Each row below holds a small network's activations on one input, seen along a few directions.
Each table varies a few parts of the input and shows all the possible inputs, shuffled.
Descriptions start from the smaller parts, as in this example, which fits no table here: line(4) and (point or ring(11) or (values(3) and ring(8))).
Shared parts are said once, and a part with two or three values counts as separate values.
(in the rows, 128 means zero)

A family of inputs:
r1: [111 124  82 147 126 163  68 149 138 159 111 134 131 224 153 114]
r2: [148 170 159 139  99 100 148 148 101 100 113 115 127 112 114 152]
r3: [134 132 155 117 111 107 149 123 121 115 136 133 122  80 119 139]
r4: [142 163 153 128 106  95 152 139 103 104 124 128 126 103 115 146]
r5: [137 126 146 106 152 111 176 105 121 110 145 123 120  70 114 126]
r6: [133 129 156 118 110 105 152 123 121 115 132 131 125  82 119 139]
r7: [138 131 154 113 136 103 167 113 116 114 139 131 120  77 112 135]
r8: [119  81  55 125 171 187  68  98 168 176 132 125 145 180 152  92]
r9: [139 111 139 115 161 115 182  95 131 111 149 119 124  62 114 122]
r10: [138 150 151 121 114  98 155 136 107 108 128 128 122  91 112 143]
r11: [120  77  58 127 171 189  73 102 169 178 127 121 151 181 154  91]
r12: [140 114 138 115 161 118 179  94 131 111 153 122 121  60 114 122]
r13: [147 173 156 138  99  99 142 146 100 100 119 119 122 111 112 151]
r14: [112  71  82 155 153 193  54 119 189 167 130 130 133 194 163  89]
r15: [112 128  80 147 126 165  65 149 138 159 113 137 128 221 153 115]
r16: [ 79 112  98 121 118 172  82 153 133 167 127 159 134 219 146 124]
r17: [143 159 155 129 105  96 158 142 103 105 119 125 131 103 117 147]
r18: [135 128 158 119 110 108 154 126 122 115 131 130 127  81 120 141]
r19: [139 173 159 149  92  95 128 154 108 105 110 116 125 120 120 153]
r20: [137 123 148 107 151 112 180 108 122 110 140 120 125  71 116 127]
r21: [111  74  79 153 153 191  50 116 189 165 135 134 128 194 161  90]
r22: [140 145 153 122 114  99 161 138 108 109 123 124 127  91 113 144]
r23: [110  71  80 153 152 189  53 117 189 166 132 132 130 197 161  89]
r24: [139 127 156 113 136 104 171 115 116 114 135 127 124  78 114 136]
r25: [118  77  57 125 171 185  71  99 168 177 129 122 148 183 152  90]
r26: [135 123 147 106 151 109 178 105 120 110 141 121 123  72 114 125]
r27: [113 124  83 150 126 167  71 152 139 160 109 133 133 222 155 114]
r28: [137 128 155 113 136 101 169 113 115 113 136 129 122  79 112 134]
r29: [141 110 141 116 160 118 184  97 132 111 148 118 126  61 116 123]
r30: [140 177 158 148  92  96 125 154 109 105 113 119 122 118 120 154]
r31: [146 170 158 138  99  97 145 145 100  99 115 116 125 113 113 151]
r32: [141 173 161 150  92  97 131 157 110 106 108 115 126 119 122 155]
r33: [ 78 115  96 119 118 170  76 150 133 166 132 162 129 219 145 124]
r34: [141 160 154 128 105  93 155 139 102 104 121 126 129 104 116 146]
r35: [137 146 152 121 114  96 158 136 106 108 125 125 125  92 112 143]
r36: [ 77 112  97 119 118 168  79 151 132 167 129 159 132 221 145 123]
What do these inputs look like to the network?
> values(3) and (line(4) or line(8))
Changing only the values(3) part turns r36 into r33. The same change can be made to r31. Which row results?
> r13
List by row number the other rows that have the values(3) part in common with r22.
> r2, r11, r14, r16, r17, r18, r20, r24, r27, r29, r32
Which other rows does r36 become when the line(4) part takes its other values? List them by row number.
> r1, r23, r25
Which other rows does r26 become when the line(8) part takes its other values? List them by row number.
> r6, r9, r19, r28, r31, r34, r35
Which other rows does r21 become when the line(4) part takes its other values? List them by row number.
> r8, r15, r33

A family of inputs:
r37: [ 99 142 135 106  94 126 114 138 109 135 147 163 123 130 119 148]
r38: [134 105 111 141 148 144 114 104 155 144 126 111 152 114 134 119]
r39: [115  88 112 103 144 129 133 110 142 144 139 129 139 109 126 114]
r40: [117  97 130  88 155 138 140  99 138 150 143 136 133 113 126 121]
r41: [131 150 128 142  98 131  78 148 141 129 115 117 124 143 138 133]
r42: [118 120 137 166 136 142 121 133 156 122 131 123 126 146 141 125]
r43: [140 136 101 125 135 146 138 137 108 129 112 113 145 165 128 126]
r44: [144 115 105 137 152 147  96 109 158 137 127 104 130 103 132 112]
r45: [117 106 134 144 132 136 136 142 144 131 131 147 110 140 147 120]
r46: [141 122 131 167 135 134 100 120 156 113 132 128 105 148 136 111]
r47: [124 107 138 146 126 154 131 140 148 117 131 131 123 149 136 117]
r48: [ 97 119 139 122 134 139 142 126 130 116 166 160 103 126 124 130]
r49: [127 131 131 161 138 144 104 137 160 114 131 116 104 136 140 116]
r50: [ 98 110 156 117 145 138 145 130 132 126 145 149 108 141 130 125]
r51: [133 149 101 144 144 133 128 131 117 136 114 105 148 162 134 134]
r52: [115 106 112  93 144 139 138  92 135 140 165 146 128  96 121 123]
r53: [171 188 160 120 130  68 199 135  80  82 121 111 133  64 100 148]
r54: [132 136  97 123 139 128 144 139 105 143 110 129 132 155 138 127]
r55: [154 167 189 130  81  69 162 147  96  91 114 119 121  57  95 177]
r56: [157 150  95 145 145 125 107 120 115 129 117 109 127 162 129 118]
r57: [114 144 120  96 152 131 154 124  97 140 122 133 130 158 119 130]
r58: [157 106 106 142 149 136  93  92 152 137 128 114 131 114 130 104]
r59: [142  90 113 120 139 156 124 110 147 139 127 118 150 119 130 113]
r60: [ 99 102 140 129 134 129 138 140 140 122 141 143 113 140 129 118]
r61: [149 153 199 147 115  82 195 132 112  83 139 114 102  52 106 143]
r62: [143 158  96 138 148 136 111 136 119 128 116  99 126 152 133 124]
r63: [135  90 109 117 144 139 129 114 145 153 127 134 137 110 142 115]
r64: [146 142 127 150  96 119  75 133 138 130 116 129 126 153 135 128]
r65: [121 140 133 149  95 128  94 143 137 138 114 124 148 152 138 143]
r66: [113 135 102 108 142 122 146 136 103 134 118 127 136 155 119 124]
r67: [128 128 134 130  85 141 103 150 128 132 113 133 144 154 134 135]
r68: [118 127 130 129  91 123 109 153 124 147 113 149 131 144 143 137]
r69: [100 124 135 114  93 117 109 150 119 138 121 147 134 143 126 136]
r70: [ 98 132 153 103 105 127 115 139 109 144 126 151 129 144 126 143]
r71: [167 137 168 112 122  80 191  96 116  85 128 103 132  19 114 138]
r72: [113 155 102 100 142 130 152 124  96 131 144 144 125 141 111 132]
Changing only one part turns r71 into r53. The same change can be made to r44. Which row results?
> r62
What do these inputs look like to the network?
> values(4) and (point or line(8))
Which other rows does r56 become when the values(4) part takes its other values? List them by row number.
> r46, r58, r64
List by row number the other rows that have the values(4) part in common with r67.
> r37, r41, r55, r64, r65, r68, r69, r70
Start at r48 and move only the line(8) part, one step at a time. The first step leads to r50. Which rows follow, in order?
> r60, r45, r47, r42, r49, r46

A family of inputs:
r73: [136 134 155  97 101  96 161 123 105 123 125 131 145  69 111 150]
r74: [177 140 150 121 114  87 150 100 122 107 122 102 143  33 110 142]
r75: [109 105  69 119 154 168  97 124 134 165 127 140 135 199 145 104]
r76: [120 109 109 176 116 170  49 144 177 146 119 125 126 190 159 112]
r77: [ 87  85 132 109 140 156 122 116 152 144 158 160 117 134 132 117]
r78: [134 162 178 126 119  88 201 144  93  84 132 128 111  84 108 150]
r79: [112  70 144 117 154 144 149 100 164 131 156 139 121  88 131 110]
r80: [ 98  93 119 141 118 162  80 139 160 151 136 156 116 179 151 113]
r81: [119 154 130 118  71 112  93 162 101 143 103 144 140 159 129 152]
r82: [ 99  97  85  85 177 163 140 102 126 158 149 143 136 155 129 107]
r83: [165  90  90 120 208 141 154  63 156 132 142  94 136  70 127  91]
r84: [126  82  95  94 193 150 166  85 138 147 145 123 140 108 128 102]
r85: [143 169 121 153  69 121  61 165 119 138  85 112 149 172 136 150]
r86: [118 183 155 149  89 101 132 181  91 107 110 142 109 177 125 152]
r87: [109 148 144  87  89 106 136 140  92 137 128 149 140 114 112 156]
r88: [106 176 166 118 107  97 176 160  82 100 135 147 107 130 108 158]
r89: [152  77 138 140 168 134 138  77 182 115 153 109 118  52 131  99]
r90: [132 121  60 156 151 175  65 130 151 158 110 109 146 209 153 104]
r91: [142 197 146 183  88 111 100 182 106 103  93 110 118 190 132 150]
r92: [177 169 174 150 133  79 190 123 110  69 129  98 109  48 105 140]
What do these inputs look like to the network?
> line(4) and line(5)
Changing only the line(4) part turns r88 into r77. The same change can be made to r86. Which row results?
> r80
